Each row below holds a small network's activations on one input, seen along a few directions.
In each table, some parts of the input vary, and every possible input appears once, in random order.
Descriptions start from the smaller parts, as in this example, which fits no table here: one of 3 separate values, together with either a single point or one of 11 places along a line or (one of 5 places around a ring, together with one of 6 places along a line).
Shared parts are said once, and a part with two or three values counts as separate values.
In the rows, zero is written as 128.

Other details of the inputs vary at random and push rows far along two fixed directions, the same in every table; ignore that.

Rows:
row 1: [142 114 120 138 117 142 164 148 114  99 138 139]
row 2: [123 113 129 137 151 127 157 138 142  96 148 151]
row 3: [153 126 111 116 123 141 135 139 137 114 161 149]
row 4: [143 113  94 119 128 135 119 141 141 110 153 152]
row 5: [117 115 136 156 126 126 128 148 120 124 165 158]
row 6: [141 123 126 137 140 130 164 129 136  96 145 154]
row 7: [ 98 138 131 135  94  96 139 154 174 126 144 148]
row 8: [130 115 113 147 162 124 115  62 136 161  89  25]
row 9: [140 116 117 129 129 145 166 131 137 105 143 150]
row 10: [117 149 128 136  84 101 146 147 169 127 140 151]
row 11: [154 134 120 123 134 126 133 137 137 106 163 153]
row 12: [147  98 104 121 118 132 117 155 132 118 147 150]
row 13: [107 139 118 147 104  97  97  79 170 187  85  26]
row 14: [158 118 130 125 124 123 131 150 128 115 157 151]
row 15: [131 101 103 140 122 136 147 150 118  94 130 142]
row 16: [126 117 119 168 137 125  86  72 114 189 105  33]
row 17: [117 142 121 130  72 117 147 148 171 133 137 147]
row 18: [124 112 132 145 139 124 154 155 120  90 143 140]
row 19: [143 134 143 161 157 113 127  74 110 151  93  16]
row 20: [136 137 145 173 143 115 101  68 110 186 115  34]
row 21: [135 118 123 150 104 145 137 142 115 133 159 158]
row 22: [136 124 123 123 145 122 126 146 143 106 166 150]
row 23: [ 69 186 199  12 171 156  63 132  52 149  25 197]
row 24: [ 86 189 187   5 149 175  72 126  46 157  20 196]
Each input here is: one of 4 places along a line, together with either a single point or one of 5 places around a ring.
Question: Changing only the place on the line of 4 turns row 14 into row 12. The same change can be made to row 20. Which row results?
Answer: row 16
Question: Change only the place on the line of 4 in row 11. List by row number the other rows that result.
Answer: row 3, row 4, row 22

Rows:
row 25: [125 132 133 138 127 120 101 104 125 165 115  82]
row 26: [ 94 166 148  55 122 151  90 138  97 142  75 194]
row 27: [137 127 131 130 157 128 122  97 121 138 108  74]
row 28: [136 117 116 108 113 141 153 183 131  77 167 227]
row 29: [ 93 160 163  71 152 159 117 133  69 117  69 192]
row 30: [168  82  97 194 115 115 169 147 158  99 204 112]
row 31: [ 99 150 143 145 115 104 137 102 152 153  95  77]
row 32: [174  82  90 181 119 114 167 147 169  96 204 110]
row 33: [ 92 157 163  72 157 161 121 132  66 111  66 192]
row 34: [131 131 138 141 143 125 116 100 116 152 113  79]
row 35: [137 124 130 131 162 130 127  95 118 133 105  73]
row 36: [162  88  89 188  88 111 149 150 171 123 203 117]
row 37: [129 132 137 140 138 124 110 101 120 157 115  80]
row 38: [103 138 121 112  86 120 172 184 165  77 146 227]
row 39: [134 118 115 108 109 140 147 183 134  82 169 228]
row 40: [131 133 126 125 131 120  98 104 135 162 115  80]
row 41: [132 133 129 126 137 121 102 102 133 158 116  80]
row 42: [127 132 135 139 133 122 105 102 123 162 116  82]
Question: Changing only one part turns row 32 into row 30. The same change can be made to row 28. Which row results?
Answer: row 34
Question: What do these inputs look like to the network?
Answer: one of 2 separate values, together with either a single point or one of 8 places along a line

Rows:
row 43: [121 122 118 142  94 119 154 161 153 107 157 172]
row 44: [141 125 126 129 147 127 113 105 125 144 121  83]
row 45: [137 112 117 137 124 130 161 156 137  88 158 168]
row 46: [139 118 136 152 147 135 112 104  97 151 126  85]
row 47: [132 119 111 133  92 123 136 163 152 116 165 174]
row 48: [136 116 111 132 100 126 138 161 148 111 166 173]
row 49: [133 130 127 131 133 121 109 106 133 153 120  85]
row 50: [129 118 118 139 110 124 157 158 145  97 158 170]
row 51: [133 126 132 138 151 127 132 101 122 133 112  81]
row 52: [118 137 134 141 126 115 125 105 138 150 110  83]
row 53: [ 65 190 182  27 151 163 101 133  62 124  29 221]
row 54: [137 128 127 130 140 124 111 105 129 148 121  84]
row 55: [143 122 125 130 150 130 115 104 121 141 120  83]
Question: What do these inputs look like to the network?
Answer: either a single point or (one of 2 separate values, together with one of 6 places along a line)

Rows:
row 56: [146 111 115 141 128 127 138 140 137 113 159 134]
row 57: [140 125 132 154 149 118 109  82 124 166 115  36]
row 58: [150 108 112 141 127 132 136 139 132 115 159 135]
row 59: [131 116 117 148 118 122 152 139 145 110 148 134]
row 60: [109 147 141 104 132 134 129 125 118 125  98 146]
row 61: [132 122 112 140  98 116 134 144 158 128 154 137]
row 62: [130 122 118 145  97 116 133 144 155 131 156 139]
row 63: [106 147 146 110 132 133 129 127 114 127 100 147]
row 64: [120 136 138 102 141 145 111 126  99 131 106 149]
row 65: [110 142 141 106 134 136 124 128 111 126  99 146]
row 66: [108 147 143 103 135 132 127 126 119 124 100 146]
row 67: [138 116 118 143 123 121 146 140 145 111 153 133]
row 68: [110 145 145 108 134 135 124 128 109 128 102 147]
row 69: [146 123 128 147 155 120 103  81 126 166 117  36]
row 70: [114 143 144 107 136 138 120 128 105 129 104 148]
row 71: [142 113 117 142 125 124 142 141 141 112 156 134]
row 72: [147 109 116 146 127 130 135 140 128 117 162 137]
row 73: [143 109 114 145 124 129 139 140 133 114 156 135]
row 74: [143 113 115 142 122 126 144 140 139 112 154 133]
row 75: [120 140 139 100 139 142 116 126 105 129 104 147]
row 76: [107 151 138 100 115 126 108 132 130 142 106 150]
row 77: [140 111 115 146 122 126 144 141 137 112 153 134]
row 78: [126 134 126 150 121 107 104  88 148 178 112  42]
row 79: [113 144 141 102 134 136 125 127 113 126  99 146]
Question: Changing only one part turns row 77 into row 74. The same change can be made to row 59. Which row results?
Answer: row 60
Question: What do these inputs look like to the network?
Answer: one of 4 places along a line, together with either a single point or one of 5 places along a line
Question: Change only the place on the line of 4 in row 64. List by row number the other rows that result.
Answer: row 58, row 69, row 72
Question: Which other rows agree with row 76 in the place on the line of 4? List them by row number.
Answer: row 56, row 66, row 67, row 69, row 71
